X =
[[455 540 636 468]
 [482 481 481 481]
 [533 368 167 507]
 [557 309  11 517]
 [530 366 170 506]
 [403 648 951 443]
 [558 310  12 517]
 [456 539 636 468]
 [403 651 952 443]
 [404 652 950 445]
 [482 479 480 479]
 [480 481 480 479]
 [532 366 168 507]]
Rows and columns are counted from 0.
(0, 0)	455
(5, 0)	403
(1, 3)	481
(6, 1)	310
(6, 0)	558
(3, 3)	517
(8, 1)	651
(0, 2)	636
(4, 0)	530
(10, 3)	479
(9, 0)	404
(5, 1)	648
(1, 1)	481
(12, 1)	366
(4, 1)	366
(3, 0)	557
(6, 3)	517
(5, 3)	443
(8, 0)	403
(11, 0)	480
(2, 2)	167
(5, 2)	951

B =
[[ 0.36  1.02  1.76  2.43  3.94  3.14  0.12  3.73  1.70  4.13  0.76 -0.31]
 [ 1.42  0.83 -0.71  0.41 -2.67 -5.11 -0.71 -4.02 -2.80 -2.64 -1.27 -1.96]
 [ 3.41  3.54  0.53 -1.39 -0.72  0.38 -2.79  2.30  1.61 -0.10  0.49 -0.15]
 [ 4.65  1.75  1.22  1.67 -0.43  0.23  0.57 -1.10 -1.27 -1.04 -2.41 -3.44]
 [-2.84 -4.38  0.22 -0.06 -0.61  1.39 -3.62 -3.38 -2.75 -1.07 -0.84 -2.20]
 [-2.52 -2.54 -4.16  0.00  0.09  1.90  3.40  1.75 -1.65 -0.50  2.08  2.99]
 [-0.45  0.83  0.67  0.16  1.74  1.66  0.31  0.63  1.47  0.51  1.54  1.13]
 [ 0.53  0.18 -0.39 -0.66  0.97  1.66  1.88  0.78  2.17  0.29  2.16  0.94]
 [ 1.45  2.70 -0.48 -0.48 -0.41 -0.49  0.64  2.24  1.89 -1.22 -1.75 -1.13]
 [-0.07 -1.35  0.87 -1.02  2.05  5.41  1.90  1.83  1.42  0.33  0.91 -0.13]
 [ 2.73  4.79  3.63  1.10  0.11 -3.03 -0.88 -0.55  1.18  0.81 -0.30 -1.26]]
B[-11][-12] -> 0.36
B[-9][-7] -> 0.38
B[9][-5] -> 1.83
B[-11][-8] -> 3.94
B[1][-4] -> -2.80
B[9][3] -> -1.02
B[-8][9] -> -1.04
B[:, 11] -> [-0.31, -1.96, -0.15, -3.44, -2.20, 2.99, 1.13, 0.94, -1.13, -0.13, -1.26]
B[7][0] -> 0.53
B[-7][6] -> -3.62
B[8][-12] -> 1.45
B[:, -2] -> [0.76, -1.27, 0.49, -2.41, -0.84, 2.08, 1.54, 2.16, -1.75, 0.91, -0.30]
B[-1][5] -> -3.03
B[-11][-4] -> 1.70
B[-11][11] -> -0.31
B[-6][7] -> 1.75
B[-9][2] -> 0.53
B[:, -9] -> [2.43, 0.41, -1.39, 1.67, -0.06, 0.00, 0.16, -0.66, -0.48, -1.02, 1.10]
B[-10][9] -> -2.64
B[0][5] -> 3.14
B[5][5] -> 1.90
B[:, 7] -> [3.73, -4.02, 2.30, -1.10, -3.38, 1.75, 0.63, 0.78, 2.24, 1.83, -0.55]
B[-9] -> [3.41, 3.54, 0.53, -1.39, -0.72, 0.38, -2.79, 2.30, 1.61, -0.10, 0.49, -0.15]
B[8] -> [1.45, 2.70, -0.48, -0.48, -0.41, -0.49, 0.64, 2.24, 1.89, -1.22, -1.75, -1.13]
B[-7] -> [-2.84, -4.38, 0.22, -0.06, -0.61, 1.39, -3.62, -3.38, -2.75, -1.07, -0.84, -2.20]
B[5][6] -> 3.40
B[4][10] -> -0.84
B[-11] -> [0.36, 1.02, 1.76, 2.43, 3.94, 3.14, 0.12, 3.73, 1.70, 4.13, 0.76, -0.31]
B[-8][-8] -> -0.43
B[-11][-3] -> 4.13
B[-11][-10] -> 1.76
B[-9][-6] -> -2.79
B[8][9] -> -1.22
B[:, -12] -> [0.36, 1.42, 3.41, 4.65, -2.84, -2.52, -0.45, 0.53, 1.45, -0.07, 2.73]
B[-9][-2] -> 0.49
B[-10] -> [1.42, 0.83, -0.71, 0.41, -2.67, -5.11, -0.71, -4.02, -2.80, -2.64, -1.27, -1.96]
B[-10][6] -> -0.71
